A small network was shown many inputs. Here are its activations along a few directions, one row for each input.
Each table varies a few parts of the input and shows all the possible inputs, shuffled.
Descriptions start from the smaller parts, as in this example, which fits no table here: ring(8) and (point or ring(11) or (values(3) and line(6))).
Shared parts are said once, and a part with two or three values counts as separate values.
(in the rows, 128 means zero)

Other details of the inputs vary at random and push rows far along two fixed directions, the same in every table; ignore that.

A family of inputs:
r1: [ 77  72  76 115 137 165 163  85 144 190 162 134  93]
r2: [201 122 142 130 126 119  72 143  60  61  36 123 128]
r3: [ 37 134 127 108 135 146 123 102  84 213 154 114  74]
r4: [223 101 126 133 120 126  88 155  88 113  32 144 157]
r5: [142 175 134 153 128 115 170 160 156 122 141 161 148]
r6: [196 103 126 147 116 109  65 135  69  62  62  96 184]
r7: [131 170 149 107 137 102 150 119 171  85 159 139 140]
r8: [130 163 161 101 138 108 153 139 169  83 157 146 124]
r9: [ 55 105  70 136 106 174 153 104 122 176 177  61 122]
r10: [233  89 130  98 109 126  69 127 133 128  39 158 130]
r11: [ 72  66  66 131 136 156 157  90 167 192 165  99 122]
r12: [155 150 149 104 121 117 161 149 199 133 148 168 125]
r13: [107 193 215 149 157  81 132 145 115 104 145 154 113]
r14: [217 122 130  94  84 141  68 144  82 115  51 110 156]
r15: [127 160 142 121 135  98 135 137 186  85 174 121 156]
r16: [140 178 141 146 126 114 163 181 156 118 131 178 113]
r17: [ 61 128  81 117 122 181 137 121  98 178 161 105  58]
r18: [140  32  56 125  98 186  55  91  42 171  79  52 135]
r19: [ 70  66  70 131 139 163 143 100 161 190 175 117 110]
r20: [190  93 206 106 130  87  46  88  87 105  47 149 132]
r21: [125 155 137 120 125  93 147 124 185  84 166 114 174]
r22: [115 173 139 158 127  99 159 151 145  69 160 103 175]
r23: [128 171 163 107 131 107 139 136 169  78 149 157 100]
r24: [142  51  62 110 107 191  71  78  36 171  64  70 118]
r25: [ 61  85  65 173 145 162 160 122 114 177 162 113 114]
r26: [ 54 110  89 156 166 164 162  99  77 130 167  96  87]
r27: [128 179 163 139 137 114 160 166 125  70 152 136 125]
r28: [114 180 194 148 147  95 139 158 143 152 130 193 128]
r29: [131 155 202 110 135  88 130 127 184 165 147 197 119]
r30: [137 162 126 168 119 111 170 162 174 119 148 134 181]
Each input here is: values(5) and (point or line(5)).
Question: Changing only the values(5) part turns r3 into r29. The same change can be made to r14. Which row results?
Answer: r12
Question: Change only the values(5) part in r30. List by row number the other rows that result.
Answer: r9, r11, r21, r22
Question: List by row number the other rows that have the values(5) part in common with r8.
Answer: r7, r15, r20, r21, r23
Question: Change only the line(5) part in r2. List by row number the other rows that result.
Answer: r6, r22, r26, r27

A family of inputs:
r31: [ 97 161 181 125 137 112 139 133 126 175 147 173  88]
r32: [106 150 119 135 124 136 151 149 157 149 163 143 132]
r33: [110 153 117 144 130 140 169 156 148 129 148 145 112]
r34: [199 158 142 139 112 117 115 166 116 101  81 150 167]
r35: [104 141 125 150 147 120 167 135 150 102 158 133 118]
r36: [ 94  73  86 109 123 161 108  83  87 171 123  72 112]
r37: [ 96 157 130 117 120 133 139 134 146 120 173 123 126]
r38: [ 93 169 130 131 126 132 148 135 132 115 162 118 120]
r39: [ 92 144 133 149 134 107 153 132 148 126 166 121 139]
r40: [193  56 105 144 138 135  81 109  56 100  43 103 142]
r41: [ 95  76  78 127 135 170 124 100  70 134 110  90  83]
r42: [185 148 164 148 122  95 106 148 113  87  93 125 185]
r43: [ 97  45  86 133 134 151 110  71 107 168 126  88 126]
r44: [208 140 141 123 108 120 106 166 148 101  88 150 160]
r45: [ 99  55  75 146 151 148 118  91  88 145 118  97 104]
r46: [174 140 205 120 150  76  86 129 125 104  75 174 139]
r47: [102 151 129 138 115 133 147 152 156 156 164 134 136]
r48: [199 126 145 118 116 101 102 125 164  88 101 137 180]
r49: [192 149 157  99  88 108  86 130 148 104 104 116 180]
r50: [100  72  68 143 132 164 117 109  83 179 109 107 106]
r51: [112 148 116 125 123 134 160 139 167 157 160 141 137]
r52: [181 133 199 119 150  78  99 132 128  90  70 180 122]
r53: [ 83  87 142 113 144 145  88  78  50 181 111 115  56]
r54: [107 146 124 105 113 133 149 121 167 123 173 123 122]
r55: [ 98 166 126 130 126 134 151 136 135 107 162 123 113]
r56: [ 96  78  82 128 136 171 129 105  55 133 113  90  86]
r57: [112 123 123 126 133 123 165 119 181 116 169 134 127]
r58: [110 153 121 146 132 142 178 161 132 128 150 146 115]
r59: [181 167 161 124 101 111  90 146 117  89  92 114 169]
r60: [106 159 117 146 130 138 162 151 147 136 152 145 121]
r61: [101 146 125 152 146 118 160 131 147 107 162 134 126]
r62: [101 147 129 153 148 119 168 137 133 108 163 134 130]
r63: [113  62  64 125 133 168 123  98 103 184 110 107 106]
r64: [187 160 149 113 104 105  91 148 124  86  94 123 166]
r65: [188 146 152 143 129  98 101 141 131  82  90 132 178]
r66: [202 132 144 117 128  99 105 131 156  90  97 134 179]
r67: [111 142 123 103 112 133 156 124 169 116 169 125 116]
r68: [ 97 159 123 121 123 127 150 140 142 113 165 123 115]
r69: [ 96 137 136 142 136 116 146 131 155 128 175 122 143]
r70: [112 129 121 128 141 121 168 122 173 115 166 133 126]
r71: [103 164 124 152 127 137 164 156 130 140 156 143 130]
r72: [116 141 114 124 113 136 159 134 177 149 163 147 129]
r73: [119 134 116 122 114 141 165 139 182 142 158 146 122]
r74: [109 152 113 140 125 129 160 152 151 140 156 145 121]
r75: [184 146 160 147 122  94  99 143 129  89  90 122 182]
r76: [195 147 150  97  94 111  90 129 151  96 101 124 175]
r77: [ 86 139 178 129 168  99 143 119 141 129 143 175  87]
r78: [100  71 119 123 158 154 104  92  65 193  95 149  53]
r79: [ 99 160 173 122 148 115 143 133 130 167 145 181  83]
r80: [105 132 126 129 131 119 151 112 177 128 172 131 145]
r81: [ 97  52  85 131 143 147 117  77 100 170 121  84 127]
r82: [111 142 117 124 114 137 154 135 175 157 163 142 136]
r83: [101 166 132 155 119 132 162 156 127 147 158 135 135]
r84: [197 134 148 120 124  98 102 128 155  97  96 130 186]
r85: [107 149 124 127 116 130 158 140 166 166 160 131 141]
r86: [110 149 122 103 122 133 160 130 162 117 165 122 114]
r87: [ 92 165 179 106 144 114 135 122 126 134 150 165  68]
r88: [115  55  65 122 133 173 131 104 106 176 104 108  98]
r89: [194  67  98  94 115 144  61  96  79 123  49  90 146]
r90: [178  77 110 118 106 136  50 107  55 126  50  79 148]
r91: [ 94 158 138 119 116 131 136 137 144 129 176 111 130]
r92: [104 135 124 136 144 120 153 130 159 115 172 135 132]
r93: [104 149 127 112 124 135 153 142 150 109 169 125 110]
r94: [103  57  77 128 113 167 113  94 106 198 114  99 119]
r95: [107 130 126 136 143 122 160 136 163 109 167 134 122]
r96: [204 146 140 125 108 117  98 162 147 108  91 150 169]
r97: [171 138 215 122 141  71  83 131 121 110  77 168 144]
r98: [177  86 117 128 109 144  59 109  36 120  48  80 149]
r99: [ 99 136 129 140 144 121 148 130 159 122 172 128 137]
r100: [177  80 158  99 137 129  38  90  40 140  36 127  96]
r101: [108  59  66 139 136 169 128 117  89 167 101 108  91]
r102: [ 96 150 133 154 148 119 163 136 131 114 162 128 137]
r103: [ 98  72  78 146 124 160 113 112  82 186 110  97 111]
r104: [ 97  67  74 121 132 165 119 100  77 140 113  88  83]
r105: [101 153 126 115 124 133 145 138 149 115 173 124 118]
r106: [ 98  75  73 150 136 172 118 110  78 175 103 104 103]
r107: [ 97 167 130 131 126 136 157 142 122 106 163 123 116]
r108: [191 159 152 142 103 112  99 162 127 116  82 136 175]
r109: [188 140 148 137 123  93  98 142 137  85  93 133 179]
r110: [106 152 169 121 150 123 152 136 138 152 139 187  68]
r111: [187 169 157 123 108 114  98 151 106  79  92 124 169]
r112: [ 98 160 178 105 145 118 145 124 127 127 149 167  60]
r113: [195 154 148  96 105 110  93 135 143  97  97 120 174]
r114: [104 134 123 143 145 118 165 138 156 106 162 131 118]
Question: Describe the family of inputs behind these rows.
Answer: values(3) and line(4) and (point or line(6))
Question: Changing only the values(3) part turns r72 into r54. The same change can be made to r103. Which row results?
Answer: r90
Question: Changing only the values(3) part turns r83 into r42. The same change can be made to r94. Which row results?
Answer: r43
Question: Change only the line(4) part in r77. List by row number the other rows that result.
Answer: r46, r52, r97
Question: List by row number the other rows that have the values(3) part and the line(4) part in common with r86.
Answer: r41, r56, r67, r93, r104, r112
Question: Change only the line(4) part in r95. List by row number the other rows that result.
Answer: r69, r92, r99

A family of inputs:
r115: [188 166 123 126 110 112 149 162 171  84 120 133 170]
r116: [ 21  47  64 164 173 164 138  73  64 185 150  78  92]
r117: [177 150 149 137 143  90 140 153 170  77 111 157 163]
r118: [176 188 154 124 108 123 117 173 145  98 117 160 140]
r119: [176 149 164 147 132  95 138 141 151  83 113 147 176]
r120: [180 183 165 126 106 118 140 158 132 106 107 154 155]
r121: [169  24  96 130 136 138  68  90 107 169  54 115 146]
r122: [176  55  77 138 119 167  99 101  65 134  62  80 159]
r123: [180  43  68 122 103 158  72  98 108 176  63  95 156]
r124: [ 22  47  75 118 146 179 121  71  74 173 162  60  54]
r125: [186 165 125 129 105 119 123 169 161  82 133 131 172]
r126: [160  72  76 137 118 150  75 108  56 139  65  70 168]
r127: [167  58 131 128 144 139  85  91  44 143  44 119 111]
r128: [ 35 145 126 162 144 119 179 144 165 128 211 128  99]
r129: [157 184 193 130 130  83 108 150 118 105 105 161 155]
r130: [163  57 113 103 130 146  80  71  65 125  59  80 130]
r131: [ 41  43  60 104 162 177 151  60  89 170 156  80  53]
r132: [ 54 175 113 128 139 148 209 148 160 150 196 151  77]
r133: [179 148 169  84 101  96 104 121 188 120 132 148 163]
r134: [ 47 159 136 132 160 122 204 129 158 145 195 166  61]
r135: [177  61  99 110 108 161  66 107  88 194  47 122 128]
r136: [172 152 151 142 132  94 114 157 162  74 124 155 163]
r137: [182 151 189 109 124  96 106 149 169 143 107 184 148]
r138: [170 167 162  98 114 104 102 136 161  68 131 141 149]
r139: [ 31 178 136 127 139 121 178 101 152 138 225 112 105]
r140: [ 41 195 127 143 133 138 187 141 134 164 205 131  99]
r141: [169 171 182 125 133  99 110 159 143  92 113 173 127]
r142: [ 37 176 129 136 119 147 183 163 144 151 206 136  80]
r143: [172 166 138 136  88 111 119 176 152  82 129 123 176]
r144: [ 32 163 154 143 142 125 174 143 144 143 198 150  66]
Question: Describe the family of inputs behind these rows.
Answer: values(5) and (point or ring(5))
Question: Change only the values(5) part in r143. List by row number the other rows that result.
Answer: r124, r128, r142, r144

A family of inputs:
r145: [144 173 168 121 120 104 131 149 156  97 136 148 136]
r146: [146 179 178 122 126 103 131 147 149 101 133 154 127]
r147: [207  80 100 115 103 146  78 126 123 151  55 119 164]
r148: [145 178 154 126 119 106 134 153 151  98 138 144 151]
r149: [ 63 111 125 121 157 129 158 100 138 151 170 126  88]
r150: [149 170 161 122 120 107 132 147 160  97 140 141 145]
r151: [184 105 140 121 129 128  65 123  70 117  55 125 138]
r152: [ 82 116  92 130 127 159 163 124 154 189 170 137 101]
r153: [145 180 163 134 116 106 141 157 137 105 132 145 144]
r154: [145 185 155 140 121 110 143 168 139  98 129 146 140]
r155: [ 63 108 117 123 155 137 156  99 144 146 175 123  95]
r156: [143 185 174 134 121 108 138 158 132 105 131 153 137]
r157: [154 176 129 141 110 116 148 166 153  89 141 132 166]
r158: [152 165 143 123 111 111 137 144 172  91 145 131 162]
r159: [ 75 126 118 127 135 153 159 127 138 194 160 157  76]
r160: [189  96 115 133 114 134  77 125  84 115  58 100 161]
r161: [ 78 118 101 128 127 158 162 124 150 189 166 143  91]
r162: [159 170 156 118 107 111 137 161 171 142 125 175 137]
r163: [144 165 183 114 139  92 132 132 159 102 133 161 131]
r164: [ 68 123  91 142 130 153 170 125 129 147 178  99 117]
r165: [189 108 132 136 125 132  76 136  60 113  49 124 134]
r166: [ 65 106 107 136 144 136 155 105 143 146 181 119 105]
r167: [ 66 105  99 135 142 139 159 103 152 144 180 110 114]
r168: [102  31  89 128 148 151  90  74  63 166  90  96  90]
r169: [105  28  82 131 148 156  90  72  69 163  92  90  99]
r170: [192  71 117 111 124 123  77  96 114 106  66 106 166]
r171: [185  84 148 119 135 117  64 108  83 117  56 131 136]
r172: [143 178 158 131 116 113 141 162 148  98 136 141 154]
r173: [ 68 106 111 123 152 136 162  97 147 146 179 117 103]
r174: [147 174 139 124 111 108 138 155 164  95 144 129 168]
r175: [185 101 127 123 121 124  68 118  74 118  55 117 143]
r176: [ 70 119 103 130 136 143 158 114 135 145 181 112 100]
r177: [150 182 148 142 116 110 144 166 142  96 132 140 148]
r178: [ 66 128  98 136 138 144 159 118 128 148 177 110 106]
r179: [112  48  58 145 137 175 107 103  51 156  95  79 104]
Question: Describe the family of inputs behind these rows.
Answer: line(5) and (point or line(6))
Question: Changing only the line(5) part turns r161 into r152. The same change can be made to r148. Which row results?
Answer: r178
Question: Change only the line(5) part in r165. List by row number the other rows that result.
Answer: r154, r157, r177, r179
Question: List by row number the other rows that have the line(5) part in common with r151.
Answer: r146, r156, r159, r163, r165, r171

A family of inputs:
r180: [163  46 110 128 140 149  51  89  15 135  29  93 109]
r181: [ 66  92  72 131 130 163 155 101 129 164 169  95 106]
r182: [ 83 145 126 126 131 132 158 126 153 143 177 132 108]
r183: [176 194 205 116 123  78 122 159 171  83 123 175 152]
r184: [181 195 175 117 106  96 130 169 175  92 128 163 165]
r185: [147 111 135 118 126 128 101 118 111 133 101 128 124]
r186: [162 155 166 118 125  98 116 140 148 104 117 149 146]
r187: [ 52  76  81 139 152 163 154  94 104 175 158 108  80]
r188: [ 94 205 151 140 123 111 184 165 174  93 198 137 139]
r189: [186  54  96 127 124 144  70 102  76 131  51 100 146]
r190: [ 66 133 136 132 153 129 164 117 133 152 167 147  83]
r191: [101 186 134 137 123 112 186 159 202 109 198 144 148]
r192: [ 95 189 170 132 140 107 170 153 168 131 177 172 109]
r193: [219 147 169 113 105 100  79 151 126  99  63 150 163]
r194: [ 55  72  63 136 141 167 153  92 118 169 168  87  99]
r195: [ 89 151 117 131 125 140 166 137 159 143 178 131 118]
r196: [168 114 119 129 117 129 107 132 119 124  94 125 153]
r197: [152 159 149 133 122 112 122 148 124  90 120 128 149]
r198: [218 142 158 124 111 103  87 153 131  96  67 145 174]
r199: [155 153 126 136 114 121 127 149 133  86 125 112 166]
r200: [120  63  70 138 126 162 116 105  96 158 106  92 128]
r201: [ 82 150 135 137 139 129 164 136 149 145 172 149 103]
r202: [221 144 171 121 118  94  84 145 130  88  65 151 168]
r203: [ 58  70  75 134 147 165 146  88 107 170 158  94  92]
r204: [176  31  94 121 131 149  52  84  55 142  37  90 131]
r205: [ 44  78  69 131 142 170 154  88 109 182 170  95  83]
r206: [ 75 165 150 126 140 127 166 136 148 151 174 155  91]
r207: [ 88 147 104 132 119 142 169 138 163 143 181 122 127]
r208: [169 203 186 130 118  89 128 168 149  71 127 153 160]
r209: [179  67 129 111 129 133  57  96  65 139  41 118 120]
Question: Describe the family of inputs behind these rows.
Answer: line(5) and (point or ring(5))
Question: Changing only the line(5) part turns r197 into r208. The same change can be made to r182. Which row results?
Answer: r185
Question: Change only the ring(5) part in r202. List by row number the other rows that result.
Answer: r185, r186, r193, r201
